A small network was shown many inputs. Here are its activations along a few directions, one row for each input.
Each table varies a few parts of the input and shows all the possible inputs, shuffled.
A made-up example of a description, with smaller parts first: one of 2 separate values, together with either a single point or one of 9 places along a line or (one of 5 places around a ring, together with one of 6 places along a line).
Shared parts are said once, and a part with two or three values counts as separate values.

Other details of the inputs shift rows strongly along two fixed directions, in all tables alike. That doesn't count.

A family of inputs:
x1: -5, -10, 12, 13, 3, 1, -25, -8, 11, 14, -8, 5, -8
x2: -2, 17, -9, 9, -7, 37, -46, 6, 5, 21, 11, 33, -1
x3: 18, 7, -18, -19, 2, 9, 11, 7, -10, -20, 16, -3, 11
x4: 9, -12, 10, -11, 6, -19, 17, -7, 0, -5, -4, -22, -5
x5: 4, -13, 6, 0, 0, -13, 4, -4, 7, -2, -7, -7, -4
x6: 14, 10, -25, -17, -3, 7, 15, 10, -10, -21, 21, -2, 16
x7: -4, -12, 16, 12, -3, -3, -17, -2, 12, 11, -9, 14, -9
x8: 17, 9, -20, -19, 2, 10, 11, 8, -11, -19, 18, -2, 12
x9: 3, -7, 5, -1, 1, -29, 26, -4, 0, -7, 3, -17, -3
x10: 11, 14, -20, -16, -6, 4, 16, 9, -10, -13, 24, -7, 14
x11: 4, -12, 2, -1, 11, -23, 14, -9, 1, -8, -6, -20, -4
x12: -8, -6, 16, 12, 2, -6, -18, -10, 9, 20, -5, -5, -10
x13: 12, 12, -18, -18, -7, 7, 15, 9, -9, -14, 25, -6, 16
x14: 4, -13, 0, 1, 6, -33, 26, -5, 1, -11, -4, -15, -5
x15: -16, -5, 24, 11, 4, -1, 23, -28, -4, -5, -49, -7, -17
x16: -4, -14, 10, 1, 0, -12, 0, -1, 7, 6, -13, -3, -4
x17: -28, -3, 26, 20, 12, 12, 1, -12, 12, 1, -35, -2, -17
x18: -2, 15, -17, 0, -9, 22, -15, 16, -6, 3, 19, 26, 11
x19: 4, -17, 10, 0, 9, -20, 7, -10, 5, -5, -10, -17, -5
x20: -3, -9, 8, 10, 5, -4, -16, -8, 8, 10, -7, -1, -8
x21: 9, -14, 7, -7, 7, -12, 7, -6, 3, -7, -9, -12, -6
x22: -1, 21, -11, 4, -15, 28, -23, 12, -2, 9, 27, 27, 9
x23: -7, 13, -11, 4, -4, 28, -31, 9, -1, 12, 12, 21, 7
x24: 13, 11, -16, -18, -8, 9, 16, 13, -12, -21, 29, 2, 18
x25: 4, -12, 3, 2, 4, -28, 21, -5, 2, -9, -4, -11, -5
x26: 5, -15, 6, -11, 10, -20, 18, -3, -1, -7, -12, -17, -4
x27: 2, 20, -3, 1, -5, 20, 40, 2, -25, -28, -18, 2, 16
x28: -9, 0, 13, 14, 0, 2, -25, -7, 9, 22, -1, 2, -8
x29: -2, 12, -17, -3, 0, 18, -13, 9, -7, 1, 14, 11, 10
x30: 0, -15, 6, -3, 3, -27, 21, 0, 0, -7, -8, -10, -2
x31: -2, 13, -13, -4, -4, 34, -27, 13, -4, 2, 16, 22, 13
x32: -8, -10, 9, 9, -2, -11, -6, 0, 6, 12, -9, 8, -7
x33: 1, 8, -12, -6, -7, 16, -6, 16, -6, -5, 14, 21, 12
x34: -7, -9, 6, 8, 1, -17, 2, -1, 4, 8, -8, 3, -7
x35: -7, -5, 16, 11, -2, 4, -26, -7, 10, 20, -2, 2, -7
x36: 0, -11, -1, -4, 5, -26, 21, -2, 0, -4, -10, -17, -2
x37: -2, -6, 18, 7, -2, -1, -21, -8, 11, 22, -7, 1, -13
x38: 6, -12, 8, -9, 0, -20, 20, -4, 2, -7, -2, -22, 0
x39: 13, 12, -27, -14, -2, 5, 16, 10, -10, -21, 21, -3, 16
x40: 11, 4, -14, -10, -4, 3, 11, 9, -7, -17, 18, 6, 11
x41: -15, -3, 10, 2, 13, 6, 41, -27, -7, -18, -33, -9, -2
x42: 0, -14, 4, -5, 10, -22, 16, -5, -1, -6, -8, -19, -2
x43: -2, 13, -14, -2, -4, 30, -26, 12, -5, 4, 16, 20, 12
x44: 3, -12, 0, 0, 12, -24, 14, -9, 0, -8, -6, -20, -4
x45: -13, -12, 23, 23, -1, 13, -50, -9, 20, 29, -16, 19, -15
x46: -3, -11, 0, 1, 5, -30, 22, -1, -1, -5, -7, -11, -4
x47: -10, -8, 4, 10, 1, -11, -8, -3, 7, 15, -13, 2, -8
x48: -23, -1, 33, 24, 1, -3, -1, -10, 14, 5, -47, -4, -18
x49: 4, -9, 5, -5, 0, -24, 21, -6, 2, -3, -1, -22, -3
x50: 9, 12, -20, -6, -6, 12, 3, 12, -8, -13, 22, 13, 13
x51: -35, 3, 49, 56, -9, 27, -47, -1, 22, 39, -51, 29, -29
x52: -4, -12, 2, 1, 12, -25, 13, -7, -1, -1, -10, -18, -5
x53: 13, 5, -19, -15, -3, 4, 14, 8, -7, -18, 16, -4, 13
x54: 8, 12, -19, -16, -1, 20, -3, 13, -11, -8, 16, 10, 12
x55: 7, 17, -15, -9, -11, 16, 1, 12, -9, -7, 30, 12, 14
x56: 9, -12, 3, -5, 10, -22, 16, -8, 1, -7, -8, -18, -7
x57: -5, -7, 16, 8, 2, -5, -14, -9, 8, 15, -4, -6, -7
x58: 2, -8, -1, -5, 11, -22, 17, -4, -3, -2, -9, -15, -6
x59: 5, 10, -19, -12, -6, 16, 0, 14, -8, -8, 16, 9, 15
x60: 0, 16, -14, -4, -5, 32, -27, 12, -5, 10, 14, 25, 7
x61: 3, -10, 1, -6, 11, -24, 19, -4, -2, -4, -10, -18, -6
x62: -30, -4, 38, 29, 3, 11, -19, -12, 16, 16, -49, 5, -31
x63: 7, 24, -16, -7, -7, 30, -19, 10, -6, 7, 26, 16, 8
x64: 12, 9, -22, -14, -2, 3, 15, 8, -8, -18, 17, -4, 13
x65: 6, -9, 12, -4, 5, -19, 10, -9, 3, 4, -5, -18, -9
x66: 1, 20, -17, -1, -12, 18, -8, 12, -6, 1, 29, 18, 11
x67: 16, 6, -21, -20, -4, 11, 14, 12, -9, -24, 20, -1, 18
x68: -3, -10, 11, 11, -2, -9, -9, -3, 9, 8, -6, 8, -8
x69: 10, 17, -23, -16, 2, 8, 13, 8, -15, -16, 29, -9, 17
x70: -11, 1, 18, 21, -4, 9, -42, -8, 15, 39, -8, 16, -19
x71: 2, 20, -17, -3, -11, 21, -12, 10, -3, 4, 24, 12, 11
x72: 3, -11, 2, -7, 10, -23, 18, -4, -2, -3, -10, -17, -6
x73: 5, 5, -16, -13, -2, 4, 10, 11, -8, -10, 11, 0, 12
x74: -7, 6, 12, 2, -1, -4, 37, -19, -8, -19, -40, -10, 2
x75: -4, 24, -5, 9, -13, 46, -53, 8, 4, 30, 20, 35, 1
x76: -3, 14, -17, -1, -9, 26, -20, 13, -3, 7, 14, 22, 10
x77: -16, -7, 28, 24, -6, 17, -55, -9, 20, 38, -10, 18, -14
x78: 5, -12, 9, -3, -1, -27, 24, -5, 1, -7, 1, -16, -3
x79: 5, -11, 7, -7, -1, -22, 19, -5, 2, -4, -1, -22, -2
x80: 2, -7, 4, 6, 7, -11, -5, -8, 6, 7, -9, -4, -11
Description of these inputs: one of 4 places along a line, together with either one of 2 separate values or (one of 3 separate values, together with one of 6 places along a line).
Q: Changing only the place on the line of 4 turns x6 into x50. The same change can be made to x47. Which row results?
A: x46
Q: Changing only the place on the line of 4 turns x18 into x76. The same change can be made to x9. Which row results?
A: x10
Q: Which other rows does x51 become when the choice among 2 separate values takes its other values? List them by row number.
A: x27
Q: Which other rows does x78 become when the place on the line of 4 takes its other values? List them by row number.
A: x35, x37, x79
Q: Which other rows does x15 become when the choice among 2 separate values takes its other values? List them by row number.
A: x62
Q: Which other rows does x53 become when the choice among 3 separate values takes its other values? List them by row number.
A: x13, x73

A family of inputs:
x81: -2, -8, 1, -7, 11, -28, 33, -15, -4, -10, -10, -31, -2
x82: 9, 15, -19, -8, -11, 14, 11, 16, -8, -17, 13, 10, 15
x83: -5, -28, 30, 9, 8, -24, 4, -13, 10, 3, -31, -12, -18
x84: 5, -23, 0, 8, 3, -17, -29, -16, 14, 25, 0, 14, -11
x85: -14, 3, -2, 15, -4, 20, -26, 10, 1, 14, -2, 31, -2
x86: -10, -18, 18, 7, 10, -3, -12, -9, 13, 11, -23, -1, -11
x87: -2, -10, 6, 0, 12, -28, 17, -7, 0, -7, -21, -24, -9
x88: 4, -10, 9, -7, 13, -18, 22, -14, 3, -7, -13, -27, -11
x89: -6, 4, 2, 17, -7, 18, -59, 16, 18, 27, 33, 20, -2
x90: 5, 5, -20, -17, -6, 6, 24, 16, -11, -27, 14, 7, 13
x91: 6, 20, -20, -11, 4, 15, 11, 5, -15, -14, 17, -3, 7
x92: -7, 7, 2, 4, -13, 8, -2, -1, 1, 5, 6, 10, 4
x93: 13, 14, -15, -13, -6, 19, 5, 12, -11, -20, 12, 4, 17
x94: 2, -6, 21, 7, -1, -3, -2, -10, 5, 3, -10, -4, -10
x95: 6, 18, -24, -7, -4, 9, 14, 15, -15, -17, 13, 3, 17
x96: -7, 5, 3, 10, 0, -2, 1, -3, 3, 10, -3, 5, -2
x97: 14, -1, -4, -14, 2, -27, 52, 0, -9, -28, 3, -26, 3
x98: -10, 2, 22, 19, -11, 20, -36, -9, 11, 24, -8, 19, -7
x99: -10, -18, 26, 12, 6, -14, -4, -22, 12, 15, -23, -16, -17
x100: -10, 8, -9, 1, 5, 19, -21, 9, -3, 6, 2, 20, 0
x101: 5, 19, -18, -7, -3, 38, -19, 10, -5, -4, 10, 11, 14
x102: 9, -9, 6, -9, -6, -22, -9, 5, 4, 24, 4, -8, -7
x103: 5, 12, -14, -8, -1, 0, 24, 4, -13, -15, 16, -3, 17
Q: Describe the family of inputs behind these rows.
A: either one of 3 separate values or (one of 4 places along a line, together with one of 5 places around a ring)

A family of inputs:
x104: -1, 0, -4, 4, -1, -6, -11, -2, 3, 17, 7, 5, -4
x105: 3, -17, 5, -7, 17, -45, 57, -3, -8, -29, -34, -37, -5
x106: 18, 21, -30, -23, -7, 33, -3, 15, -16, -14, 32, 12, 22
x107: -11, -22, 30, 27, -8, -26, -30, -15, 24, 41, -21, 9, -26
x108: 9, 24, -17, -15, 0, 17, 27, 5, -18, -29, 17, -4, 18
x109: 5, 23, -25, -10, -4, 45, -37, 10, -6, 7, 24, 26, 13
x110: 7, -23, 0, -8, 15, -58, 45, -6, -2, -14, -2, -40, -4
x111: 16, -3, -22, -26, 14, -15, 31, 2, -13, -31, 15, -29, 12
x112: -7, 20, 0, -2, -5, 22, 3, 3, -6, 1, 4, 2, 2
x113: -6, -16, 31, 6, 8, -31, 28, -20, 3, 1, -30, -29, -17
x114: -20, -30, 30, 18, 3, -29, 15, -17, 11, 7, -47, -5, -17
x115: 16, 19, -25, -22, -6, 33, -6, 19, -13, -15, 33, 13, 24
x116: 4, -11, 7, 1, -6, -19, 2, 3, 7, 3, 7, -4, -4
x117: 9, 20, -30, -14, 1, 32, 10, 16, -16, -31, 14, 18, 17
x118: -26, 8, 28, 41, -13, 31, -52, -15, 21, 39, -22, 33, -16
x119: -17, -6, 19, 30, -10, 11, -61, 2, 23, 43, 0, 32, -15
x120: 0, -6, 2, 0, 3, 3, -18, 1, 6, 5, 3, -2, -1
Q: Describe the family of inputs behind these rows.
A: either one of 3 separate values or one of 4 places along a line or (one of 2 separate values, together with one of 5 places around a ring)
Q: Which other rows does x119 become when the choice among 2 separate values takes its other values? List them by row number.
A: x120
Q: Which other rows belong to the same alternative as x118? List them by row number.
A: x108, x112, x113
